Here are a small network's activations along a few directions, averaged over the inputs that share one value of a field.
Related values have similar rows: they may be neighbours, one step apart, or belong to one group.
Random noise pushes rows far along 7 fixed directions. That doesn't count. These rows show it; they differ only by the noise:
[ 116  -11 -341   83   47 -174  321 -261 -566 -284   32 -338   22  518
   16 -123   17 -441]
[ -21 -131   -9  277   54  380  167  -89 -219 -163  -15 -201   28  528
 -287 -649 -198  -15]
[ 594   -6  442   -4 -128 -184 -176   72  -25  242 -602  241 -270 -221
  195  338  355   82]
[-468   30 -488  197 -129 -351  -98  389   -6 -537  131 -315  270  476
  250 -109  113   14]
[  48  -21 -108  185   37  120  167   93 -205 -225 -139 -169  -62  378
  -83 -371   63 -155]
[ 341  112   77   61  222  171  380 -635 -681  342  356 -105 -281  398
 -201 -145 -249   36]
[  -8 -268   60   23 -268 -352 -282 -163  -32  -47 -212 -172  473  106
  132  302 -127  -50]
[-221  -50  374  -25   -7  237 -245  409  497  435 -148   69  237 -416
 -177  125 -171  272]
[ 291  163  241  -85  219  325  107  -13  -12  214 -369   -1 -115 -134
 -183 -332  105 -342]


Values of Zeki:
e12: [-418 -410 -164  156 -200   37  -23  552  279 -370 -299 -173   85  348
  -82 -403 -131  245]
e14: [ -34  -98    8 -113   11  234 -136 -383  198 -107  272  118  139   74
 -164 -419 -194   71]
e7: [ -84   36  162 -112 -219 -434 -532 -205  227   90  285  224  343 -387
  286  688 -106  261]
e9: [ 321 -234   31  -93 -236 -310 -122 -423 -229    5  -39  194   14   95
  389  294  119  236]
e6: [-172 -495  135  181 -234  333    3 -281  151  -19  337    0  356   64
 -315  157 -447  372]
e10: [-170  116  -73  -21 -109  -45 -170 -196  -27   37  306  100  150  -89
  297  -16   -1  249]
e3: [-271  307 -352   47   95 -252   36  104 -128 -251  216 -120 -131   77
  362 -121  236 -174]
e1: [ 102   20    9 -261  -88 -212 -320 -253  131  -10 -245  110  237 -100
  263 -135  110  -17]
e8: [  71  100  -33 -200  -92 -297 -501 -220  329 -319 -285   89  150   70
  173 -211  152 -160]
e2: [ -60  -54  326  294  -59  150 -245   88  210  -28  -10  272 -259  161
 -169 -155  -74  607]
e5: [-221  285 -187   27   15  -64  -67  468  162 -180   80   34 -236 -324
  363   37  410   36]
e4: [ 465   68  199  321   21  110  294  411 -150   45   25  306 -820  -34
 -126  381  277  285]
e13: [  96  183  156 -346  212  157   34 -175  255  349   52  227  -18 -459
 -219  209 -134   29]
e11: [ -88  234  174  -84   75  -36 -301    0  253  193  -58   53   47 -240
   99 -222   24  118]
Each value of Zeki is a pair of two hidden parts, and every pair occurs once (7 first parts, 2 second parts).
Changing only the second part turns e7 into e5. e8 has the same second part as e7; what does that change turn e8 into?
Answer: e12
Changing only the second part turns e6 into e10. e14 has the same second part as e6; what does that change turn e14 into?
Answer: e9
Changing only the second part turns e4 into e3. e2 has the same second part as e4; what does that change turn e2 into?
Answer: e11

Values of Votal:
c1: [ -40  -42  149  -65  123  341  176  182  103  466  381  244 -196 -372
 -195  395  -69  422]
c9: [ -87   26  144 -221   38 -260  102   72   64  472  115  -77  149 -383
 -175  716 -295  -78]
c2: [ 115   99  -18 -314  -77 -406 -159   -7   87  242  -56   80  268 -403
  298  416  123  -72]
c13: [ -63  -12 -148  -20  -52 -108   17  171    1 -110 -127  -94  -78  107
  169 -170  147  124]
c11: [-315  202 -307 -136  104 -284  -72  190  113 -172  196 -130   76  198
  104  -87  -27   87]
c14: [ 102  202   55  302   35  123   15  173 -128  -93  131  121 -241  286
  100 -518  130  384]
c8: [ 329  -25  115  253  -11    3   88 -116 -187 -107   -6  140 -280  233
  -75   77   97  152]
c5: [ 212 -129  432   68 -116   99 -266 -373  -29  371 -320  -74  172  -41
   -3  -15 -187  -56]
c12: [ 135  118  131 -205  237  272  106  -50  113  179   59  202  -68 -221
 -269  -45  -88 -125]
c3: [  60  145  373   56   45  405   55  282  282  353  -17  345 -264 -513
 -180  199    2  225]
c10: [-127 -304  -24  171 -178  206   37  369   93  -90   30   75 -128   -3
   51   31   30  391]
c6: [ 296  -85 -158   77  -67 -372  194 -192 -452 -240 -159 -121 -340  202
   51  338  197 -364]
c7: [-210  -89    3 -204  126  146   27 -196  104  189  127  -57  103  -91
 -259   28 -311 -104]
c4: [ -98  -79   36  -35 -104 -102 -201 -575 -110   49  109 -138  377   -9
  183   26 -115 -133]
Each value of Votal is a pair of two hidden parts, and every pair occurs once (7 first parts, 2 second parts).
Changing only the second part turns c1 into c3. c2 has the same second part as c1; what does that change turn c2 into?
Answer: c14
Changing only the second part turns c6 into c7. c9 has the same second part as c6; what does that change turn c9 into?
Answer: c11
Changing only the second part turns c5 into c13. c4 has the same second part as c5; what does that change turn c4 into?
Answer: c10

Values of Lagi:
d8: [ -27  -45  319 -354   49  198 -117 -607  191  484  372  125  428 -299
 -376  379 -420 -175]
d3: [ 156  -24  395   22 -177   66 -240 -108   92  231  -16  163    8 -336
   83  398   25  214]
d10: [ 133  408  -12 -272   76  -70   79  268  229  386   48  183 -322 -425
  273 -100  283  299]
d1: [  -3 -738 -125  142   92  883  764  -17 -367  252 -182 -354   57  -85
 -563 -225 -289 -663]
d5: [-362  -73 -228  119  -57   66  273 -215 -215    6  799  -78  249   37
   54  280 -308  270]
d15: [ 450 -296  572 -397   51  180 -263 -644  283  586 -261  348  376 -463
 -302  137 -170   54]
d14: [-215 -267 -299  350  -44  228  584  -26 -580 -111  358 -382  117  504
 -243 -352 -392  -78]
d13: [-115  -84  -62  -19  178  319  206  668  255    3 -319   17  -25  -57
 -535   66 -314 -212]
d7: [ 374   -4 -408   86   38 -415  264   74 -551 -530  -30 -113 -578  552
  101  260  298   23]
d2: [ 360 -588  239  377 -475 -283  -85  -38 -191   43 -208   17   29   46
  -48  725  -99   98]
d11: [-340  189 -511   52  239 -244  369 -262 -356 -472  319 -313  -54  273
 -218   41   67 -532]
d6: [-218 -147 -158   68 -238  -44 -202  478  477 -548 -130  328  -65 -144
  264  111  228  140]
d4: [  32 -425  366  468 -180  404  350  574 -184  329 -389  -30 -346  -27
 -359  121 -201  266]
d9: [ 111  -81  336  546 -143 -247 -131   44 -191  -41   27   58 -404  846
   98 -372 -125  976]
d12: [ 144  256   12 -443   36 -498 -350  326  271   43 -489   16   -8 -448
  538  238  467 -301]
Each value of Lagi is a pair of two hidden parts, and every pair occurs once (5 first parts, 3 second parts).
Changing only the second part turns d11 into d6. d2 has the same second part as d11; what does that change turn d2 into?
Answer: d5
Changing only the second part turns d12 into d9. d14 has the same second part as d12; what does that change turn d14 into?
Answer: d4
